A small network was trained on made-up records. Each row is its average activation on records with the value named, seen along a few directions.
Values that are neighbours, or in one group, have similar rows; names and order tell nothing.
Random noise pushes rows far along 4 fixed directions. That doesn't count. These rows show it; they differ only by the noise:
[ 216  281 -339 -584   72  165  446  163 -653 -148 -689   61  151 -633
 -585 -133  124 -423]
[ 129   33    3  483  145  366 -215 -317  -87 -104  214 -122 -459   98
  527  -77   44  415]
[  74  216 -180   26  245 -199  -20  218  508  237  361  -82 -122 -219
  121   21 -188 -314]
[ 127 -361 -308  434  -21   42 -347 -266  147 -247  276 -161 -219 -299
  250  -40 -129  529]
[ 363  619  -54  799  783  362   74  118 -229  -60 -445 -190 -264 -232
  609  -78  176  -64]
[ -69  319  220 -501 -137  364  147 -195 -151  269  392  100 -474  412
   85  -89   56 -192]


Values of Bam:
h8: [-525 -234  331  315 -207  -96 -184  -78  590  131  821 -255 -196  602
  436   11 -252  270]
h1: [ 288  405 -234 -261  417 -242  451  445 -137  113 -846   77    3 -410
 -254   19  217 -698]
h9: [-182 -495  -58  -14 -420 -328 -267   77  419   -5  746 -162   13  236
  -31  166 -433  -21]
h10: [-291 -186  213  183  -60  252 -185 -410 -416 -232 -458  133  162  198
  272  -10  331  495]
h6: [-219 -683  -22  215 -266   -6 -314  -47  164 -300  218   36  144  122
   87    3 -263  697]
h4: [ 280  224  118  394  282 -177   52  120  -43  -91 -279    7  403  158
   75  101   85  -56]
h7: [ 413  323   44  564  522 -111  215  378  114   60 -437  -62   17 -151
  127   -8  247 -286]
h14: [ 204  332 -150 -209  263  186  248   89 -283   -2 -301  -53   53 -488
 -204  -93   52 -345]
h13: [ 329  458  275  227  427  266  -28 -248 -265  156 -225   39 -168  253
  536  -55  365   38]
h3: [ 377  488  376  312  457  212  -25  -72 -164  209 -232 -104 -127  435
  269  -80  197  158]
h12: [-312  255  168   12  112   74  245    5 -495   32 -464  465  150  -62
  -88  -96   49 -209]
h15: [-360  -25 -297   31  -50  -72   13  232 -259 -258 -634   -2  335 -651
 -277   33  -59 -148]
h11: [-182  161  526    7  -59  526   -7 -213 -478   75 -216   32 -126  979
  508   87  308  325]
h2: [ -25 -276  -37   66 -244 -259  -48   67  433  197  653 -177 -148  102
  -55   82  -30 -106]
h5: [ -44 -184  428  354 -317  166 -343 -272  479  -53  633   20 -199  645
  185  118  -71  445]
Each value of Bam is a pair of two hidden parts, and every pair occurs once (3 first parts, 5 second parts).
- Changing only the second part turns h11 into h4. h8 has the same second part as h11; what does that change turn h8 into? => h9
- Changing only the second part turns h13 into h10. h14 has the same second part as h13; what does that change turn h14 into? => h15

Values of Veduk:
e11: [ 167  133 -120   78  281 -211 -309   65  149  169  496 -352  278   42
  503  204 -148 -195]
e15: [  21 -344 -530 -198 -181 -157  331  364    5 -353  -44  -37   99 -694
 -438   50 -313 -228]
e12: [ 458 -201  -44  283  176   31 -219 -173 -481 -230 -716  227  -35 -220
  263   75  215  574]
e13: [  93   71 -412  -39   93  288  378   60 -564 -194 -370 -263 -300 -353
 -159 -118   44 -367]
e21: [ 349  286  -21 -213   71  560  317 -370 -386 -152  -81   45  -89 -115
   42  -51  371  428]
e9: [ 631  -73  154  809  536  -33   99  260   15  -14 -480 -279  202 -220
 -129 -233  101 -132]
e18: [ 318  184  -30 -491 -419   45  255  159  -68  669  415  -84  -89  386
 -536   11  156 -369]
e6: [-145 -131  254  370  -99  192  -26 -140  161  -97   56  -33   16  352
  349  -13  -44  232]
e19: [-193 -178 -363  158  355   24  -97 -201 -441   10 -427   14  119 -568
   38 -418  -21  271]
e22: [  93 -219 -437  197   86 -189 -163 -105 -180 -410 -384  258  297 -847
 -630  202  -98  -17]
e20: [-165   53  282  290 -121    5  -71 -179 -150 -402 -163  233  120  -74
 -160   44 -120    5]
e3: [-121 -124   23 -621 -389 -178 -281 -184   66  -77  296  184   30 -465
 -696  151   44 -536]
e8: [-222  337    3 -130  158 -181  347  719  342   36  150  -71  -17  -79
  -48   75 -364 -558]
e17: [-485 -259  -26 -198 -140   85   73   18  -60  122 -167   99  207  145
 -148 -136    1  -25]
e14: [ -68  -38 -164  191  252 -129 -121  171  240 -327 -222 -162  129 -347
  -94   68   39  370]
e10: [   9  418 -155  346  319 -383 -302  234  268  -20  100 -376  248   50
  354  250 -232 -106]
e7: [-329 -623 -519   92  -95 -178 -286  -13  145  -14  -89  148  260 -645
  -49 -136   -6  372]
e16: [ -93   64  119  -25 -192  -92   10  -45   26 -166  -57  -84  388  403
  206 -117  -62  -96]
e1: [ 219  366  -22  -50  339  140  259  165 -104 -407 -667  -41  125 -516
 -108 -241  409  247]
e4: [ 535 -574 -477   89 -171 -291   -3 -282 -138 -139 -439   80    6 -176
  163   68  163  250]
e5: [ -83 -554   49 -383 -382 -157 -198 -188   38 -206 -175  280    9  -59
 -286    1 -312  419]
e2: [   5  229  208  265   17  -51  166  376  -86  270 -162 -187   16  241
 -190  170  158  -51]
Veduk is arranged as a star with 7 arms.
- List every value one step from e22, in the order listed. => e20, e3
- List every value one step from e15, in the order listed. => e13, e8
- List every value one step from e19, in the order listed. => e7
- List every value one step from e16, in the order listed. => e6, e10
- List every value one step from e21, in the order listed. => e1
